A small network was shown many inputs. Here are its activations along a few directions, one row for each input.
In each table, some parts of the input vary, and every possible input appears once, in random order.
A made-up example of a description, with smaller parts first: line(4) and (point or (values(2) and ring(5)) or line(11)).
Shared parts are said once, and a part with two or three values counts as separate values.
In the rows, 128 means zero.

Other details of the inputs vary at random and push rows far along two fixed directions, the same in every table; ignore that.

A family of inputs:
row 1: [112 136 136 152 122 109 114 148 124 171 157 104 162]
row 2: [123 114 127 141 132 117 110 137 125 142 112 113 123]
row 3: [112 118 125 133 122 103 104 136 123 150 113 109 126]
row 4: [119 101 133 141 116 103 101 131 135 149 107  99 145]
row 5: [134 101 126 130 124 134 119 116 128 129 113 109 142]
row 6: [108 112 120 119 108 105 105 110 136 142 123 120 139]
row 7: [133 110 135 126 112 128 107 108 143 136 114 108 151]
row 8: [117 106 122 114 108 109 106 119 125 143 120 103 144]
row 9: [129 114 151 135 104 112  91 121 146 151 113 110 153]
row 10: [151 112 112 115 138 165 151 113 109 103 119 113 135]
row 11: [166 157 124 128 167 187 177 142 106  83 134 155  97]
row 12: [130 115 147 131 101 114  89 112 151 149 114 112 156]
row 13: [164 154 124 125 162 182 185 139 113  78 137 157 107]
row 14: [ 62 178 106 115 142  77 150 162 122 127 173 208  53]
row 15: [124 111 143 140 113 106 100 131 141 150 108  99 150]
row 16: [121 108 126 130 117 109 110 129 127 144 110  98 144]
row 17: [175 117 123 120 149 194 163 112 113  89 116 112 138]
row 18: [133 110 118 118 123 126 124 129 116 129 114  96 141]
row 19: [182 149 122 115 153 206 185 110 120  69 138 153 118]
row 20: [ 32 179 105 105 119  48 138 142 145 136 189 233  59]
row 21: [163 150 134 130 147 169 168 135 123  91 134 144 116]
row 22: [188 154 128 129 166 205 182 135 105  74 129 140 105]
row 23: [126 114 144 143 119 110  92 135 135 155 104  96 140]
row 24: [ 62 186 140 129 119  65 136 147 159 136 181 229  69]
row 25: [128 100 124 128 115 124 107 108 138 136 113 109 146]
row 26: [134 124 134 136 129 120 115 120 122 162 144  99 172]
Each input here is: values(2) or (line(4) and line(6)).

A family of inputs:
row 27: [142 130 109 115 145 164 156 103 123 100 139 155 117]
row 28: [128 129  93  98 139 147 169 126 102  95 139 134 117]
row 29: [101 106 113 118 118 105 116 127 130 125 112 133 108]
row 30: [109 135 143 130 111  99 101 130 139 159 140 122 146]
row 31: [141 147 110 117 152 153 153 135 105 104 130 138  98]
row 32: [123 136 121 151 164 140 162 147 114 127 145 141 123]
row 33: [ 93 116 112 121 110  89 100 138 121 148 118 111 117]
row 34: [199  59 139 127 114 173  93  88 121 128  58  25 194]
row 35: [143 136 115 121 150 158 153 123 120  94 118 149  96]
row 36: [106 126 127 119 113  95 100 120 133 157 135 119 140]
row 37: [140 140 111 108 148 154 171 115 123  87 136 163 108]
row 38: [146 151 128 122 147 154 160 138 110 107 140 143 113]
row 39: [ 96 111 119 149 139  89 112 136 127 166 130 116 138]
row 40: [142 142 112 114 153 153 153 135 104 104 132 141 101]
row 41: [126 141 156 146 116 118 117 128 157 139 139 143 138]
row 42: [ 93  99 110 117 104  99 104 106 140 144 126 127 135]
row 43: [151 170 136 139 152 160 161 155 118 105 143 151 100]
row 44: [112 123 143 138 107 108  98 114 152 152 132 136 144]
row 45: [109 115 134 130 115  95  94 125 143 145 109 130 119]
row 46: [154 150 138 140 141 169 157 122 137 105 150 159 125]
row 47: [113 121 126 120 120 111 116 109 143 135 129 139 129]
row 48: [120 150 156 145 115  97 108 149 140 154 139 131 130]
row 49: [117 113  84 129 169 148 180 138  97 108 140 130 114]
row 50: [109 129 148 173 135  96 114 154 139 170 139 119 147]
row 51: [154 163 138 130 141 154 163 143 123 107 151 144 128]
row 52: [146 144 131 133 147 162 155 134 126  97 122 153 101]
row 53: [ 94 112 113 117 111  88 100 138 120 148 120 114 119]
row 54: [ 94 104 116 125 108  93 100 126 136 138 106 121 114]
row 55: [195  68 127 122 114 181  90  87 109 143  83  19 209]
row 56: [145 154 146 147 140 148 145 145 140 110 128 154 104]
row 57: [125 149 153 142 118 112 128 136 155 130 138 152 131]
row 58: [ 91 112 111 111 107  90 108 122 127 151 135 114 136]
row 59: [122 111 106 110 131 135 148 117 119 102 119 136 109]
row 60: [117 150 153 143 114 103 109 140 145 156 150 132 141]
row 61: [198  71 131 117 113 171  97  96 109 135  74  15 209]
row 62: [119 132 143 130 115 110 120 125 148 132 127 141 136]
row 63: [152 166 137 136 152 159 160 156 117 105 146 154 103]
row 64: [ 92 101 115 114 105  94 107 110 142 141 123 124 134]
row 65: [ 90 118 111 113 111  85 114 133 120 144 130 124 117]
row 66: [135 151 130 127 144 142 144 147 115 116 137 146 106]
row 67: [ 92 109 106 114 106  96 105 118 125 154 137 116 137]
row 68: [115 149 136 124 121 107 128 138 131 137 144 141 130]
row 69: [121 112 102 105 127 134 153 114 124 100 124 136 121]
row 70: [143 142 112 111 149 150 158 128 104 104 136 140 108]
row 71: [245  94 150 140 146 240 153 107 112  84  78  50 183]
row 72: [114 123 150 141 113 100  95 135 148 147 112 132 125]
row 73: [124 133 162 153 112 102  96 144 156 149 118 133 128]
row 74: [113 145 132 129 122 118 121 128 130 145 153 145 131]
row 75: [120 143 151 147 109 107  98 133 144 163 149 125 149]
row 76: [137 141 136 128 139 142 150 129 131 107 131 156 110]
row 77: [110 125 148 135 109 102 102 119 154 149 128 133 143]
row 78: [142 161 124 126 153 159 161 147 110 102 139 151  97]
- Describe the family of inputs behind these rows. => line(4) and (point or (values(2) and line(6)))
- The inputs of row 49 and row 32 match in every part but the line(4) part. If row 54 is changed in the same way as row 49 into row 32, which row does it become? => row 52
- A walk changes only the line(4) part. It starts at row 58 and steps to row 36. List the rest of the walk in order. => row 30, row 60
- Which other rows does row 75 become when the values(2) part takes its other values? List them by row number. => row 46
- A walk changes only the line(6) part. It starts at row 42 and steps to row 64. List the rest of the walk in order. => row 69, row 59, row 29, row 54

A family of inputs:
row 79: [126 109 122 135 129 111 108 143 111 153  75  72 147]
row 80: [212  60  96 118 129 217 176  66 104  50  84  75 154]
row 81: [126 144 110 140 180 168 195 152  77  81 155 185  81]
row 82: [131 100 128 148 110 110  87 140  99 155 100  67 150]
row 83: [149 123 169 134 106 106  64 108 139 148 107 119 141]
row 84: [ 93  73  98  81 104 111  77 106 128 136  71  89 144]
row 85: [ 61 159 111 137 128  52 123 174 120 152 141 178  71]
row 86: [205 122  96 120 161 191 152 129  83  87  93  56 117]
row 87: [129 141 106 126 120  90  98 130 117 167 139  65 168]
row 88: [ 72 163 135 165 112  89 113 164 171 143 147 192  83]
row 89: [114 161 167 123  99  86 117 151 138 118 140 168 100]
row 90: [150 136 161 114  96 102 103 126 143 146 125  92 197]
row 91: [141 110 164 142  79 116  95 150 154 154 127  88 163]
row 92: [177 110 110 124 121 140 101 131 104 152 118  43 144]
row 93: [151 186 147  95 148 175 204 136 111  71 163 175  95]
row 94: [122 131  93 100 142 162 218  81 123  70 157 177  90]
row 95: [ 53 119  87  74  99  85 105 127 128 146 164 177  84]
row 96: [139  72 144 157 139 121 100 126 129 141 111  79 157]
row 97: [146  84 134 145 147 123 118 115 134 156 130  70 207]
row 98: [ 84 157 151 143 105  80 126 175 163 123 141 174  90]
row 99: [162 115 170 123  95 112  95 138 141 129  82  93 149]
row 100: [159 168 112 143 152 210 197 149 127  82 176 188  90]
row 101: [ 85  76 100  91  87 104  65 108 119 135 108 103 132]
row 102: [117  91 146 144 128 131 115 126 103 169 115  79 169]
row 103: [ 67 133  95 116 103  54 144  92 164 135 167 182 132]
row 104: [245 117 148 102 133 225 169 124 102  75 108  80 160]
row 105: [ 92 166 141 145 117  94  96 127 160 172 171 205  89]
row 106: [161 177 118 119 157 190 214 147 121  63 176 164 137]
row 107: [120 120 174 140  84 119 102 134 150 151 124  77 169]
row 108: [122 117 149 173  93 129  80 137 155 147 120 107 145]
row 109: [145 175 118 133 180 185 173 119 137  90 128 202  78]
row 110: [ 61 136 126 149 141  63 126 167 122 153 139 188  84]
row 111: [ 81 129 132 141 145  73 132 153 146 160 181 179  95]
row 112: [ 73 158 112 131 118  63 124 171 116 171 170 172  86]
row 113: [ 78 163 153 138 113  79 134 169 171 127 129 170 100]
row 114: [124 172 100 115 170 174 207 145  73  97 164 158  86]
row 115: [ 74 176 150 144 124 100 104 112 156 167 169 192  96]
row 116: [203  77 123 133 197 217 180 115 111  81  77  67 159]
row 117: [ 86  94  91  79  94 101  84 100 123 151 127 100 176]
row 118: [132 127 136 161 106 133  99 126 159 159 139  96 196]
row 119: [195 131 105 111 159 210 166 113  76 100 122  44 136]
row 120: [117  60  94  87  97 130  75 105 115 128  76  76 145]
row 121: [ 61 139 126 143 150  72 137 163 128 153 123 179  96]
row 122: [136 134 111 136 197 158 198 146 115  78 148 179  75]
row 123: [125 128 115 128 128  91  91 137 126 156  87  65 126]
row 124: [132 123  85 106 154 153 209  93 136  56 113 177  84]
row 125: [163 160 132 133 147 197 198 156 113  44 152 163  94]
row 126: [170 110 164 129 117 121  76 110 138 142  81 103 146]
row 127: [132 121 113 134 122 111 114 135 103 164 127  72 188]
row 128: [ 88 163 144 156 123  98  88 125 155 148 154 196  84]
row 129: [212 117 126 144 160 229 133  99 120  95  88 111 135]
row 130: [121  89 138 148 118 106 102 144 113 182 125 102 154]
row 131: [116 118 148 164 107 121  87 140 175 154  89  99 153]
row 132: [ 78  85 109  78  89 115  80  95 119 152 117  90 147]
row 133: [145 185 138  97 159 152 202 155 129  62 127 195  78]
row 134: [200  82 133 131 185 229 181 101  96  94 119  58 168]
row 135: [115 124 157 161  98 140  94 122 154 161 129  90 160]
row 136: [ 91 179 131 143 133  94 107 114 160 162 175 194 132]
row 137: [103 186 147 116 128  69 114 119 148 152 173 199 129]
row 138: [168 120 177 119 114 143  85  87 129 152 104  82 172]
row 139: [128  96 128 146 131 115 112 130 110 172 122  85 203]
row 140: [156 120 167 124 125 113  81 108 149 147  73 107 152]
row 141: [129  62 113 130  91  97 104  83 153 126  77  93 146]
row 142: [150 122  82 103 139 168 214  94 121  69 156 186  86]
row 143: [ 72 172 108 134 124  50 103 159 121 146 163 155  64]
row 144: [175 175 135 103 161 177 178 122 113  88 167 203  80]
- Describe the family of inputs behind these rows. => line(6) and (values(2) or line(4) or ring(5))
- The inputs of row 83 and row 137 match in every part but the line(6) part. If row 81 is changed in the same way as row 83 into row 137, which row does it become? => row 139
- The inputs of row 111 and row 116 match in every part but the line(6) part. If row 130 is changed in the same way as row 111 into row 116, which row does it become? => row 121
- List by row number the other rows that have the line(6) part in common with row 114. => row 93, row 94, row 102, row 107, row 115, row 119, row 132, row 134, row 135, row 138
- Which other rows does row 84 become when the values(2) part takes its other values? List them by row number. => row 124
- Which other rows does row 114 become when the line(6) part takes its other values? List them by row number. => row 79, row 82, row 85, row 112, row 127
